Each row below holds a small network's activations on one input, seen along a few directions.
Each table varies a few parts of the input and shows all the possible inputs, shuffled.
A made-up example of a description, with smaller parts first: one of 4 places along a line, together with either a single point or one of 9 places around a ring or (one of 3 separate values, together with one of 5 places around a ring).
Shared parts are said once, and a part with two or three values counts as separate values.
(in the rows, 128 means zero)

Other details of the inputs vary at random and push rows far along two fixed directions, the same in every table; ignore that.

Table:
R1: [105  87 107  98 118 167 110 140 186 108  99 140  70 120 108]
R2: [116 113 104  92 119 139 125 160 168 123 128 129 118 132 161]
R3: [139 128 125 114 132 159 127 128 150 108 110 163 105 138 137]
R4: [185 155 157 174 137  77 110 225 157  97 164 140 245 117 170]
R5: [117  80  99 116 107 162 112 155 174 141  88 136 103 113  77]
R6: [136  98 103 114 121 179 131 131 163 150  84 159 102 124  74]
R7: [128 114  84 104 134 171 115 123 182 179  92 120 111 113 118]
R8: [ 65 122 133 107 104  70 160 104  37 131 158  87 108 133 147]
R9: [ 95 130 140 133 109  88 174  90  18 158 143 109 126 125  90]
R10: [ 89 145 132 143 122  80 142  74  39 168 141  85 122 116 110]
R11: [118 148 141 117 129 102 159 113  67 120 147 131 129 140 163]
R12: [238 140 208 208 152 130 116 148 165  70 198 123 230 173 111]
R13: [103  90 102  96 113 163 109 142 175 115 101 141  78 127 118]
R14: [181 153 155 192 136  77  98 220 147  84 161 154 235 119 150]
R15: [131 115 102 127 136 169 102 110 185 153  84 131  96 111  88]
R16: [140 150 105 109 150 152 107 131 186 135 123 134 123 131 190]
R17: [197 187 155 194 167  84  90 185 155 111 154 147 239 118 179]
R18: [119 148 168 134 130  97 152 101  71 100 146 132 118 131 136]
R19: [116  83  82 105 108 164 123 163 170 153  92 128 116 116  95]
R20: [115 129  82  94 141 176 111 109 179 149  98 132  81 132 162]
R21: [128  83 107 125 115 163 108 162 193 129  90 141 108 108  73]
R22: [ 78 159 136 125 127  84 143  61  41 141 152  89  98 131 160]
R23: [ 87 142 144  97 116  88 183  81  28 143 157 102 108 137 155]
R24: [175 164 158 174 146  80  92 214 158  55 173 164 216 134 196]
R25: [180 110 163 134 139 197 124  97 182  91 160 108 114 187 103]
R26: [148 115 111 111 127 158 143 151 152 153 110 147 143 121 112]
R27: [111 165 152 141 139  93 121  88  87 118 144 110 119 129 164]
R28: [128 115  96 123 132 170 101 112 178 160  83 133  99 115  94]
R29: [128 133 161 151 124  97 154 111  73 131 134 129 143 119  86]
R30: [ 81 139 141 111 112  92 175  73  16 134 151 109  93 140 135]
R31: [119 128 107 108 142 176 101  98 187 125  93 135  69 123 135]
R32: [ 98 127 138 125 111  91 179  96  25 164 139 106 131 123  97]
Description of these inputs: one of 2 separate values, together with either a single point or (one of 3 separate values, together with one of 5 places along a line).
Q: Changing only the choice among 2 separate values turns R29 into R18. The same change can be made to R14. Which row results?
A: R24
Q: Which other rows does R16 become when the choice among 3 separate values takes its other values? List them by row number.
A: R2, R23
Q: Which other rows does R19 become when the choice among 2 separate values takes its other values? List them by row number.
A: R8

Table:
R33: [ 69  61 106  76  93 175 152  66 106 135 115  94  25 155  73]
R34: [ 90  72  93  79  96 175 170  76 100 206  92  88  70 128  47]
R35: [146 149 180 176 115  47 168 141  14 121 185 117 211 135 117]
R36: [ 74 147  73  29 132 178 184  49  83 169 109 136  30 156 207]
R37: [120 139 210 155 121  49 161 122  33  68 197 115 158 147 136]
R38: [203 136 108 155 159 180 101 174 224 137 110 169 184 126 109]
R39: [ 98 158 165 148 117  23 146 173  41  97 163 124 174 102 164]
R40: [ 78 105 116  96 116 181 129  24 115 155  95  86  14 135  78]
R41: [185 133 132 148 156 183  81 149 242  88 134 146 134 144 137]
R42: [ 46 109  76  85 114 139 118  54 112 193  70 102  29 101 104]
R43: [196 110 119 136 128 175 127 213 208 110 105 204 177 126 102]
R44: [154 142  91 141 154 143  66 186 237 122 108 161 153 105 166]
R45: [154 188 189 198 150  50 149  93  23 142 161 107 201 116 126]
R46: [146 121  87 129 130 148  80 218 216 101 102 170 154 113 162]
R47: [139 153 207 170 129  54 140 106  61  85 201  79 174 151 152]
R48: [152 126  97 129 138 147  76 203 234 117 103 150 160 107 170]
Q: What is each input in this table made of?
A: either a single point or (one of 3 separate values, together with one of 5 places along a line)

Table:
R49: [183 151 155 156 144 126 125 167 144  87 153 166 183 147 153]
R50: [157 161 129 145 147 113 124 152 132 127 140 145 178 129 168]
R51: [150 107  66  91 139 220 102 146 241 157  68 159  97 124 127]
R52: [147 166 142 164 148 101 103 130 128 126 137 127 165 119 153]
R53: [167 119 127 124 137 176 122 146 186 111 113 159 130 140 121]
R54: [149  98  96 116 135 213 100 127 224 122  80 160  83 134  89]
R55: [ 41 135 112  88 107  73 155 101  38 141 122 115  74 106 159]
R56: [ 83 140 132 121 122  90 153  65  47 168 137  85 104 117 120]
R57: [ 91 116 143 126 100  79 167 116  37 141 155  94 136 128 104]
R58: [182 158 170 171 150 111 115 155 147  84 157 153 184 135 142]
R59: [148 154 154 135 147 118 108 135 156  77 169 122 143 156 201]
R60: [ 78 105 143 117  96  84 170  96  33 156 145  78 113 122  90]
R61: [151 134 157 163 129  90 119 167 125 110 152 127 183 120 124]
R62: [ 65  48  65  74  91 198 130  89 153 184  64 102  20 115  40]
Q: What is each input in this table made of?
A: either one of 2 separate values or (one of 3 separate values, together with one of 4 places along a line)
Q: A walk changes only the place on the line of 4. It starts at R57 and steps to R60. List the rest of the walk in order.
A: R61, R62
